A small network was shown many inputs. Here are its activations along a few directions, one row for each input.
Each table varies a few parts of the input and shows all the possible inputs, shuffled.
Descriptions start from the smaller parts, as in this example, which fits no table here: one of 4 places along a line, together with either a single point or (one of 2 separate values, together with one of 5 places around a ring) or one of 11 places along a line.
Shared parts are said once, and a part with two or three values counts as separate values.
(in the rows, 128 means zero)

Other details of the inputs shift rows strongly along two fixed directions, in all tables alike. That doesn't count.

A family of inputs:
r1: [183 126 107 159 146 151 141 173  79  97  90]
r2: [121 140 149 115 104  60 100 117 114 211 103]
r3: [ 76 113 117 111 116 202 153 146 183  78 167]
r4: [172 133 122 165 168 140 151 168  67 102  86]
r5: [124 120 146  66 119 112 137  90 197 145 162]
r6: [ 77 122 157 114 121 125 106  79 166 145 151]
r7: [110 130 120  95 109 116 132 105 168 143 159]
r8: [ 72 103 153 130 152 193 122  93 159  60 153]
r9: [114 147 144 123 100  62  95 115 114 213 104]
r10: [145 132 107 187 156 144 143 174  64  90 103]
r11: [ 84 106 141 136 144 180 129  94 161  52 177]
r12: [109 117 160 109 113 114 126  79 168 130 165]
r13: [139 150 110 121  94  62  91 122 127 218 131]
r14: [155 124 137 159 170 153 144 168  70 100  65]
r15: [153 144 110 122 116 110 144 154 114 144 112]
r16: [180 129 116 132 131 110 128 148  98 154  97]
r17: [106 102 129 127 144 193 121 100 171  56 174]
r18: [152 136 117 179 153 149 145 169  71  84  97]
r19: [149 152 118  92  91  63 127 132 133 206 122]
r20: [128 117 132 115 116 127 116  98 164 127 152]
r21: [138 144  95 132 123 122 135 165 100 131 117]
Description of these inputs: either a single point or (one of 4 places along a line, together with one of 5 places along a line).
Q: Change only the place on the line of 5 in r10. List by row number the other rows that result.
A: r4, r11, r12, r18

A family of inputs:
r22: [169 143  91 169 135 133 125 187  61 126  86]
r23: [117 142 119 161 125 111 118 140  93 133 128]
r24: [ 94 125 137 155 145 164 141 136 115  81 130]
r25: [129 119 154 164 157 135 114 115  95 112 102]
r26: [117 135 125 111  93  88  97 115 147 186 137]
r27: [129 135 117 135 120 128 121 155 108 145 105]
r28: [130 151 116  95  87  57 106 126 136 225 128]
r29: [179 115 108 152 171 194 180 166  99  30 115]
r30: [137 125 116 129 136 155 149 153 121 108 117]
r31: [181 155  96 149 136 107 144 194  57 150  73]
r32: [155 136 105 132 123 119 131 149 113 140 124]
r33: [ 99 109 155  84 123 153 143  82 202 100 171]
r34: [ 95 158 130 124  89  44  93 118 115 223 129]
r35: [ 96  98 139 104 132 180 129  80 203  70 189]
r36: [131 129 114 139 135 153 128 150 110 109 109]
r37: [132 128 111 132 137 149 134 152 117 114 119]
r38: [ 77 102 189 118 142 143 108  53 173 112 148]
r39: [120 139 157 132 109  43  73  83 117 221 119]
r40: [166 134 116 123 127 114 149 151 115 131 116]
r41: [164 123 102 159 158 184 160 178  90  65 105]
r42: [105 105 151  87 123 153 138  72 208  95 184]
r43: [187 144  95 157 141 123 147 183  68 123  91]
r44: [100 154 130 130  88  45  93 117 120 219 136]
r45: [110 107 154  81 125 149 152  87 199  97 168]
r46: [110 142 162 123 109  44  76  86 115 228 108]
r47: [ 93  97 141 103 134 183 134  87 203  70 183]
r48: [175 126 108 144 165 176 177 178  88  58  95]
r49: [ 85 108 145  94 120 158 127  92 197 110 171]
Q: The inputs of r47 and r35 match in every part but one. If r25 is changed in the same way as r47 into r35, which row does it become?
A: r39
Q: What do these inputs look like to the network?
A: one of 4 places along a line, together with either one of 2 separate values or one of 5 places along a line
Q: Change only the choice among 2 separate values in r46. List by row number the other rows that result.
A: r34

A family of inputs:
r50: [119 109 146 141 157 187 142 117 132  57 126]
r51: [167 135 103 123 125 129 150 172 109 133 107]
r52: [132 112 121 135 148 186 145 127 139  59 142]
r53: [108 116 144 134 144 166 131 114 137  84 130]
r54: [141 113 123 154 158 184 149 143 117  53 127]
r55: [109 120 139 143 149 169 141 127 121  75 124]
r56: [169 152 102 139 115  79 120 161  82 181  99]
r57: [169 147  92 131 119 113 143 190  90 156  93]
r58: [113 137 149 104 103  58  90  84 148 212 135]
r59: [ 96 131 149 102  95  81 100  88 169 190 154]
r60: [139 152 115 151 118  86 121 164  76 179  95]
r61: [150 138 128 141 130  99 127 141  96 155 106]
r62: [124 118 140 137 137 147 134 123 132 105 131]
r63: [ 83 118 155 102 110 109  97  74 178 161 159]
r64: [104 137 137 123 115  91 104 115 126 178 128]
r65: [ 73 110 149  82 109 143 119  56 220 111 201]
r66: [163 151  92 128 118 107 147 188  89 157  98]
r67: [ 74 114 153  91 105 123 114  62 208 130 193]
r68: [135 150 108 119  92  68 101 138 118 208 122]
r69: [132 127 117 145 130 137 127 144 114 117 125]
r70: [135 114 132 135 145 154 140 119 137  82 142]
r71: [160 123 113 115 140 154 163 148 133  94 125]
r72: [150 127 131 153 155 147 141 145  89  95  95]
r73: [127 119 135 148 151 156 128 131 111  98 114]
Q: What do these inputs look like to the network?
A: one of 4 places along a line, together with either a single point or one of 5 places along a line
Q: The inputs of r71 and r57 match in every part but the place on the line of 4. If r70 is changed in the same way as r71 into r57, which row does it become?
A: r69
Q: Change only the place on the line of 4 in r52. List by row number the other rows that result.
A: r56, r65, r68
Q: Which other rows agree with r55 in the place on the line of 4? List them by row number.
A: r60, r64, r65, r66, r67
Q: Change only the place on the line of 4 in r62. List by row number the other rows that result.
A: r59, r60, r61
